Each row below is a small network's average activation on inputs in which a field has the value named, seen along a few directions.
Related values have similar rows: they may be neighbours, one step apart, or belong to one group.
Random noise pushes rows far along 2 fixed directions. That doesn't count. These rows show it; they differ only by the noise:
[-420 -365   82  232  449   26  388  459  400 -454 -192  308  843  -66
  366]
[ -24 -287  217  203  -64  269   35  287  566 -169 -118   14  216 -255
   60]
[  31 -251  232  198 -149  220 -118  115  461  -31   11 -113  -57 -240
  -83]
[-602 -315    8  242  635 -371  191   26 -116 -247  181  144  487  166
  159]


Field Tupe:
d14: [-152  440   29 -219 -122  -73   79 -400 -441  115  188  136  -15  121
   -4]
d8: [ 208  131   81   84 -464  439  137  196  711 -249 -273  -62  -18 -217
    2]
d10: [ -15  110 -396  135  367 -546   62  150   83 -286 -108  158  423  111
  112]
d3: [-184  279 -194 -147  121 -236  100   79   23  -18  224  313  303   59
  -32]
d15: [ 143  138  168 -200 -331  363  259  -48  -73 -124 -259 -272   28   74
   54]
d2: [ 447  112 -433   13 -206  -68 -108  -39 -144  -90 -115 -163 -282   -4
 -133]
d4: [ 312  116  -71 -356  -54 -429 -326  -73   25  313   89   45 -169 -118
 -227]
d5: [ 209  -71  170 -153 -104  385   59  -65 -161  309 -112 -178 -270   75
  169]
d12: [-251    1   65  172   99    8 -220   -1   18  100  194  231   57  102
 -139]
d13: [ 156  110 -149 -255 -257 -144   94  -85 -512 -127 -261   18   31   44
  234]
d7: [ -75 -289  -59  171  295  -59  -90 -169 -305  147  232 -233 -380  201
 -175]
d11: [-353 -171   88  274  393 -324 -144 -214 -154   15  328  -61  -75  121
  -78]
d6: [ 221   37 -111   57 -213  219   78 -167   38 -167  -25 -396 -348   75
  -84]
d9: [-229   18  233   26  181  434  345  464   73  157 -304  441  499 -108
  351]
d1: [ -21  107 -159 -432  217 -367 -146  -54 -566  239   44  232  -71   90
   51]
Each value of Tupe is a pair of two hidden parts, and every pair occurs once (5 first parts, 3 second parts).
Changing only the second part turns d3 into d12. d6 has the same second part as d3; what does that change turn d6 into? -> d7
Changing only the second part turns d9 into d1. d5 has the same second part as d9; what does that change turn d5 into? -> d13

Field Pivam:
w5: [  21  123  333 -147 -368  222 -121 -161  -64  289   30 -148 -324  -69
 -130]
w4: [ 155   97  -91 -201  -60 -116 -193   91  -99  202   -8  178 -128  -21
  -90]
w8: [   1  119 -108 -273  166  149  422  277  -51  -72 -223  239  426   19
  362]
w6: [-276  172  -57  -18  184  -49  320 -205 -241 -243   45   80  233  251
  187]
w2: [ 145 -196  104  227 -167  514  113  124  305 -114 -284 -185   11  -59
  132]
w3: [ 113  148 -126   96 -299   22  -76  -46  150 -184   30  -61 -142  -53
 -105]
w10: [-366  -79  101  -46  382    7  376  463  128 -227 -184  583  883  -38
  405]
w7: [ 169  -39   18  220 -230  168 -134  -29  372    6   37 -248 -331  -84
 -276]
w9: [  20 -109  176  106  -65  204   -7  -68 -229  218   -2 -121 -208  -15
   10]
w15: [-152 -218   77  131  276   -2  196  359  492 -202  -95  131  466  -53
  163]
w13: [ 314   40  -92  -46 -260  -10  -72  298  515  -39 -263  158  238 -302
  -17]
w12: [  42  193  107   40 -238  -33 -408 -370  -23  289  422 -152 -482  -20
 -401]
w11: [ -83 -284   97  125  207  132   -9  255  175  -16  -50  168  125 -148
  118]
w1: [ 191  -24 -159 -167  -43  -36  -67 -127 -296  -67  -63 -228 -253   87
  -65]
w14: [ 226  -32 -175  -77  -46 -219   -4   52   62 -218 -202 -114  100  -62
   79]
Each value of Pivam is a pair of two hidden parts, and every pair occurs once (5 first parts, 3 second parts).
Changing only the second part turns w13 into w12. w4 has the same second part as w13; what does that change turn w4 into? -> w10
Changing only the second part turns w2 into w6. w9 has the same second part as w2; what does that change turn w9 into? -> w5
